These are the activations of a small neural network, seen along a few directions. Each row is one input.
In each table, some parts of the input vary, and every possible input appears once, in random order.
Descriptions start from the smaller parts, as in this example, which fits no table here: one of 2 separate values, together with either a single point or one of 9 places around a ring or (one of 5 places around a ring, together with one of 6 places along a line).
Shared parts are said once, and a part with two or three values counts as separate values.

Table:
x1: [ 40  46 -34  -7 -41  -4  -2 -66   6   0   4  70  20 -21 -44  -4  48  14]
x2: [-18 -39  -3  -2  29  25  17  67  -6  -8 -34 -38 -36  21  14   4  -9   4]
x3: [ 30  59 -39 -41 -21 -26  -8 -94  19   1  -9  70  30  17 -29   5  39 -18]
x4: [-29 -32   9  11  24  26   9  58  -9   2 -24 -36 -25   1  13   1 -20  19]
x5: [-22 -35   6  15  23  24   8  51 -13  -5 -28 -33 -21  -5  18   1 -21  20]
x6: [ 41  50 -42 -20 -32   4   4 -73   3  -1  -8  91  17 -14 -40  -4  64   5]
x7: [-15 -40   7   5  29  22  10  62  -8  -4 -32 -27 -33  13  18   1 -20   9]
x8: [-20 -40   5   4  24  22  15  65 -14  -9 -37 -29 -34  15  20   6 -15  16]
x9: [ 25  57 -18 -21 -32 -36 -13 -96  29  -1   1  45  35   5 -30   6  18 -19]
x10: [  28   61  -26  -36  -24  -29   -8 -103   24    1  -11   65   34   12
  -27    6   34  -27]
x11: [-10 -46  68  30 -10 -17  -8  39 -23  12 107 -51   0 -29  50 -16 -45 -11]
x12: [ 27  55 -31 -25 -30 -33 -13 -89  24  -2   3  50  31  10 -32   4  24  -9]
x13: [-32 -32  27  16  27  15 -20  38   5  13 -21 -48  -4  10  20  12 -17  -6]
x14: [-15 -29  -6   8  30  26  24  60  -4  -4 -36 -39 -27  35  16  17 -12  -6]
x15: [ 37  52 -42 -30 -28  -8  -5 -76  13   0 -10  85  25   1 -33  -2  51  -7]
x16: [-19 -29   3  20  24  17  -3  43  -6   7 -26 -41 -15  -3  27  -9 -13   2]
x17: [-27 -15  63  31  -8 -22 -16  39 -28 -10 112 -55   3 -49  18  -5 -51  -3]
x18: [ 34  48 -34 -15 -38 -16 -12 -70  17   0   2  64  27  -6 -36  -2  35   2]
x19: [-19 -33   4   4  32  17  12  53   0  -2 -28 -31 -23   9  19  -1 -16   2]
x20: [-17 -30  64  44  -3 -26  15  49 -31  -1  98 -66  10 -28  16 -22 -58   5]
x21: [-18 -28  19  10  26  20  -8  42  -1  10 -25 -46 -15   6  23   1 -14   8]
What is each input in this table made of?
Answer: either one of 3 separate values or (one of 2 separate values, together with one of 4 places along a line) or one of 10 places along a line
List by row number the other inputs of the same sort as x3.
Answer: x1, x6, x9, x10, x12, x15, x18

Table:
x22: [-23 -64   3  18  39  53  14  98 -18   4 -52 -40 -47   5  31  -2  -6  23]
x23: [  23   65  -47  -38  -16  -15  -27 -109   41    9  -61   66   34   20
  -34   14   48  -17]
x24: [  6  -6  41  25 -28 -16 -12   1 -23   5  99  -3  14 -51  11 -20 -14   4]
x25: [-37 -60  12   1  54  27  27 101 -10 -10 -42 -69 -47  42  37  14 -38  -6]
x26: [ -1   1  41  32 -28 -24  -2   8 -24  -5 101 -19  16 -48  -4 -16 -28  10]
x27: [-31 -57   3  24  40  45  24 104 -20  -7 -51 -54 -45   6  18   0 -22  30]
x28: [-14   2  56  24 -15 -35 -34 -21   2  14  80 -42  32 -27  17  -5 -36 -18]
x29: [-47 -54  16  13  54  33  -9  76   7   9 -73 -77 -31  25  39  12 -32   3]
x30: [ 38  62 -61 -29 -31  -4   4 -80  16  -9 -38  89  17   1 -55   4  56  11]
x31: [ -2  -4  50  10 -17 -46   4  -2 -15  -5 108 -31  17 -13  17 -10 -45 -22]
x32: [ 46  56 -60 -34 -31   6  -4 -86  17   3 -40 104  17   1 -41   1  74   3]
x33: [ 41  58 -54 -46 -21 -24  14 -90  26  -7 -32  76  22  39 -35   9  43 -24]
What is each input in this table made of?
Answer: one of 3 separate values, together with one of 4 places along a line
Which other rows does x32 become when the place on the line of 4 takes its other values? List them by row number.
Answer: x23, x30, x33

Table:
x34: [  9   3   5   2  -7 -11   3 -14   0   6  18   1  11   4   5  -6  -1  -8]
x35: [ -1  11   5  -9  -4 -20  -1 -16   4  -5  18  -2   8   5  -3   2 -12 -10]
x36: [ 16   1 -14  -5  -6   3  13  -6   1   0 -11  22  -2   7  -5  -4  13   3]
x37: [  5   2  -9  -3   3   0  -4 -15  11   8 -23   2   5  10   3  -2   7  -5]
x38: [  2   5  10  13 -11  -8  -3  -5  -5   0  28  -3   9 -20  -6  -7  -5   4]
x39: [-38 -64  38  28  37  22  11 101 -21  -1   4 -80 -34   1  40  -1 -47   9]
x40: [ -4   2  -3  -6   4   6 -16 -10   6   5 -15   6   0  -2   6   5   7  -3]
x41: [  1   1  12  -2  -8  -5 -10  -8  -2   2  26   4   4  -8   6   1   0  -7]
x42: [  6   4 -10  -9  -1  10   1   1  -5  -2  -1  23  -6  -4  -5   0  18   1]
x43: [  5  14 -16 -12  -1  -2  13  -9   0 -11 -10  16  -2   9 -12   5   6  -2]
x44: [ -4  12  -7  -9   5  -6  -6 -15  14  -1 -21  -4   5  18  -7  12   0 -10]
x45: [  8   5 -12   5 -11   8   5   3  -7  -5   1  15  -3 -13 -14  -4  11  18]
x46: [ -4   5   0   7  -1   4  -8  -7   3   4 -13   0   6  -9  -8  -1   3  11]
What is each input in this table made of?
Answer: either a single point or (one of 3 separate values, together with one of 4 places along a line)
Which other rows does x38 become when the place on the line of 4 takes its other values? List them by row number.
Answer: x34, x35, x41
